A small network was shown many inputs. Here are its activations along a few directions, one row for each input.
In each table, some parts of the input vary, and every possible input appears once, in random order.
Descriptions start from the smaller parts, as in this example, which fits no table here: line(4) and (point or ring(11) or (values(3) and ring(8))).
Shared parts are said once, and a part with two or three values counts as separate values.
In the rows, 128 means zero.

Other details of the inputs vary at random and push rows far along two fixed directions, the same in every table; ignore that.

A family of inputs:
r1: [192 137 129 107  94 194 151 168 137 171 105 120  66 138 162]
r2: [ 94 125 122 138 157  65 130 121 137  73 146 111 157  85 119]
r3: [158 149  52 115 115  83 150 151 175 110  95  40 147  49 176]
r4: [110 134 118 135 153  85 141  92 145  77 157  98 165 103 130]
r5: [181 125 136 113  82 189 134 196 129 187  95 132  46 129 166]
r6: [ 80 109 183 144 145 154 103 100  86 129 168 188 123 195  91]
r7: [187 115 141  78  79 163 167 162 143 140 118 152  55 130 156]
r8: [119 135 110 132 152  72 135  88 146  95 132 108 182  99 120]
r9: [103 121 168 136 139 155 112  71  95 139 160 181 145 203  86]
r10: [147 143  76 134 120  98 135 174 158 127 102  64 124  48 168]
r11: [102 124 121 136 151  61 125 119 135  87 130 124 170  82 107]
r12: [180 116 148 109  81 161 141 167 127 172 113 152  47 107 162]
r13: [181 114 144 101  83 152 140 171 131 171  99 161  57 106 158]
r14: [104 112 168 119 134 147 118  85  98 122 142 199 152 205  75]
r15: [ 92 129 144 139 141 176 100  95  96 149 142 162 155 223  88]
r16: [ 82 128 167 163 160 172  92 114  85 149 146 162 143 200  89]
r17: [113 147  97 149 158 107 125 107 143 103 130  79 182 116 127]
r18: [ 79 140  81 153 162  68 105 122 137 102 123  71 190  86 125]
Each input here is: values(2) and (line(4) or ring(5)).
Q: Changing only the values(2) part turns r14 into r11. The same change can be made to r15. Which row results?
A: r10
Q: Start at r3 and move only the line(4) part, one step at a time. The first step leads to r15. Which rows follow, in order?
A: r17, r1

A family of inputs:
r19: [112 131 119 127 120 162 116 140 117 149 119 133 133 177 122]
r20: [143 134 102 138 142  54 137 142 155 107 109  93 145  16 155]
r21: [153 144  84 113 135  70 168 115 175  89 116  61 148  63 160]
r22: [153 130 118 100  90 164 135 177 129 162 104 131  81 131 143]
r23: [ 71 133 159 164 166 154  98  88  92 128 169 138 150 181  89]
r24: [153 120 122 104  90 153 135 178 127 150 106 145  72 126 146]
r25: [125 134  88 124 129  51 139 162 157  83 116  85 137  38 155]
r26: [194 134 118 101  82 172 156 135 140 147 115 129  94 148 151]
r27: [ 49 158 102 193 208  76  99  68 132  69 171  57 230 116 109]
r28: [156 151  76 112 137  83 161 115 182  92 115  54 160  73 172]
r29: [162 128 110 111  86 170 126 159 130 175  99 123  90 136 158]
r30: [116 120 178 122 123 187 114  79  87 145 160 202 138 242  69]
r31: [ 70 126 163 167 169 144 102  93  95 123 177 155 145 176  93]
r32: [178 135 122 124 101 170 130 155 129 185  91 128  93 128 154]
r33: [ 63 132 120 162 191 101 104  98 108  92 151 111 205 151  84]
r34: [ 79 132 139 157 168 159  98 109  98 122 142 142 178 205  90]
r35: [ 71 137 106 155 188  45 127  50 141  49 172 103 240 107  80]
r36: [146 129  95 118 109 115 133 151 143 144 108  91 118  83 153]
r37: [ 82 114 176 123 154 118 122  69 109 100 158 184 157 180  87]
r38: [128 107 198 134 108 192 118 141  87 164 155 195  52 184 123]
r39: [129 103 186 116 109 188 116 158  85 152 126 205  68 188 107]
r40: [220 120 129  98  67 166 150 194 144 191  75 138  29  76 179]
r41: [ 73 119 161 150 164 136  97 112 105 114 147 162 163 187  77]
r42: [161 125 118  99 115 105 166 126 166 113 117 109 112  93 157]
r43: [147 118 176 129 107 193 108 135  96 201 113 188  92 197 109]
r44: [114 132 111 134 152  44 148  88 153  56 152 105 188  68 117]
r45: [156 107 138 106  81 136 128 165 119 156 109 158  68 107 151]
r46: [179 133  70 104  96  74 150 182 183 126  94  60  99   8 192]
Q: Changing only one part turns r39 into r34. The same change can be made to r38. Which row results?
A: r27
Q: What is each input in this table made of?
A: line(4) and (values(2) or line(5))
Q: Which other rows agree with r40 in the line(4) part? List them by row number.
A: r24, r31, r35, r41, r42, r46
Q: Which other rows agree with r36 in the line(4) part? List them by row number.
A: r21, r22, r23, r30, r33, r43
